A small network was shown many inputs. Here are its activations along a few directions, one row for each input.
In each table, some parts of the input vary, and every possible input appears once, in random order.
A made-up example of a description, with smaller parts first: one of 3 separate values, together with either a single point or one of 9 places around a ring or (one of 5 places around a ring, together with one of 6 places along a line).
Shared parts are said once, and a part with two or three values counts as separate values.
In the rows, zero is written as 128.

Other details of the inputs vary at random and push rows far along two fixed directions, the same in every table; ignore that.

Rows:
x1: [165 108 191 186  91 102 170 150 107 147 125  96 164]
x2: [ 75 160  93  76 165 164  93  84 156  99 132 154 108]
x3: [ 76 149  90  70 160 153  99  82 154  88 128 157 103]
x4: [103 107  94 119 180 149 140 127 167 157 115 189 110]
x5: [181 178 170 107  62 116 118 144  80 110 161  39 124]
x6: [ 92 158  80  62 172 159 110  81 148 117 139 147  95]
x7: [179 180 184 102  60  93 121 156  83  93 159  64 107]
x8: [ 90 102  99 138 173 148 128 104 173 144 105 181 146]
x9: [160  24 163 225 125  96 194 196 147 196  81 163 166]
x10: [ 89 100  37 189 193 125 115 111  87 127 134 198 119]
x11: [ 96 154  67  68 160 166  87  98 158 120 131 146 108]
x12: [163 180 198 123  66 110 131 134  78  93 159  47 126]
x13: [115 175 114  74 115 142  81  89 119 101 141  83 128]
x14: [161  35 167 232 130 105 189 198 148 208  84 160 171]
x15: [182 171 168 104  54 103 109 156  88  98 154  52 118]
x16: [121  70 134 173 143 117 162 138 156 152  99 171 155]
Each input here is: either a single point or (one of 3 separate values, together with one of 5 places around a ring).
Question: Which other rows does x7 become when the place on the ring of 5 takes its other values? List them by row number.
Answer: x3, x9, x15, x16
Question: Which other rows does x4 become when the choice among 3 separate values takes its other values? List them by row number.
Answer: x6, x7

Rows:
x17: [194  46 198 212 106 100 217 213 137 214  98 128 158]
x18: [189  41 204 212 100  95 214 220 140 202  94 135 151]
x19: [207 141 220 135  38  93 150 195 102 131 137  51 133]
x20: [150 224 142  61  81 125  93 111  68  64 183  48  84]
x21: [105 185 128  79 110 138  75  73 124  85 140  83 144]
x22: [121 213 160  69  68 120  60  85 102  51 153  47 135]
x23: [164  93 152 169 134 103 188 186 121 166 126 160 104]
x24: [ 67  90  71 147 211 145 145 100 160 138 108 225 118]
x25: [207 141 217 139  46  90 152 186  92 136 141  45 135]
x26: [156 223 149  54  76 118  96 114  72  62 186  60  80]
x27: [107  67   5 149 198 144 109 138 142 176 105 205 115]
x28: [ 65 140  69 115 197 158 107  82 135 108 134 188 105]
x29: [168  40 205 239  99  92 200 192 140 179  88 138 186]
x30: [ 61 128  71 122 189 155 116  65 135 101 130 174 120]
x31: [108  74 133 170 152 126 150 118 159 155  96 160 164]
x32: [160 173 147 110 107 120 128 156  85 115 164 100  84]
x33: [ 77 113   8 144 180 143  62  91 116 125 121 175 139]
x34: [100  79  84 105 185 166 144 127 205 173  95 194 124]
x35: [ 96 126  80  72 169 172 115 101 186 149 112 158 116]
x36: [140 158 168 121  83 120 104 119 126 102 133  79 158]
x37: [ 67 130  78 113 184 148 120  68 139  97 133 183 117]
x38: [107 191 129  80 104 144  71  75 131  85 140  81 146]
Question: What do these inputs look like to the network?
Answer: one of 2 separate values, together with either a single point or one of 4 places along a line or one of 6 places around a ring
Question: Changing only the choice among 2 separate values turns x25 into x31. The same change can be made to x26. Which row results?
Answer: x37
Question: Start at x18 and move only the place on the ring of 6, one step at a time. The first step leads to x19. Which rows follow, in order?
Answer: x34, x35, x17, x25
Question: Which other rows does x36 become when the place on the ring of 6 takes its other values? List them by row number.
Answer: x21, x22, x29, x31, x38

Rows:
x39: [106 146  96  80 134 149  94  92 152 115 124 122 132]
x40: [205  80 194 197  77  89 188 208 106 177 120  99 147]
x41: [107  62  93 147 193 151 170 135 175 190  97 198 124]
x42: [ 90  57 108 161 187 146 171 118 180 163  90 202 140]
x43: [157 165 153 107  84 116 103 151 104 105 145  83 115]
x44: [154 168 160 107  87 105 114 141 101  97 150  93 114]
x45: [145 161 170 119  82 105 111 128 111  96 139  88 138]
x46: [102 170  60 114 151 131  82  94  83  90 156 135 100]
x47: [ 97 150 102  88 134 146  85 100 151 106 123 129 128]
x48: [ 97  60 102 155 190 151 164 121 183 185  88 191 147]
x49: [ 91 159  72 123 148 134  76  81  91  85 149 132 126]
x50: [154 171 161 107  94 126 127 135 105 113 153  85 115]
x51: [185  89 217 213  86  96 195 187 114 170 118 100 166]
x52: [102 155 104  76 145 147 112 100 136 100 140 136  98]
Question: What do these inputs look like to the network?
Answer: one of 2 separate values, together with either a single point or one of 6 places around a ring
Question: Which other rows does x44 become when the place on the ring of 6 takes its other values? List them by row number.
Answer: x40, x41, x43, x50, x52
Question: Which other rows does x39 become when the choice among 2 separate values takes its other values? List them by row number.
Answer: x40
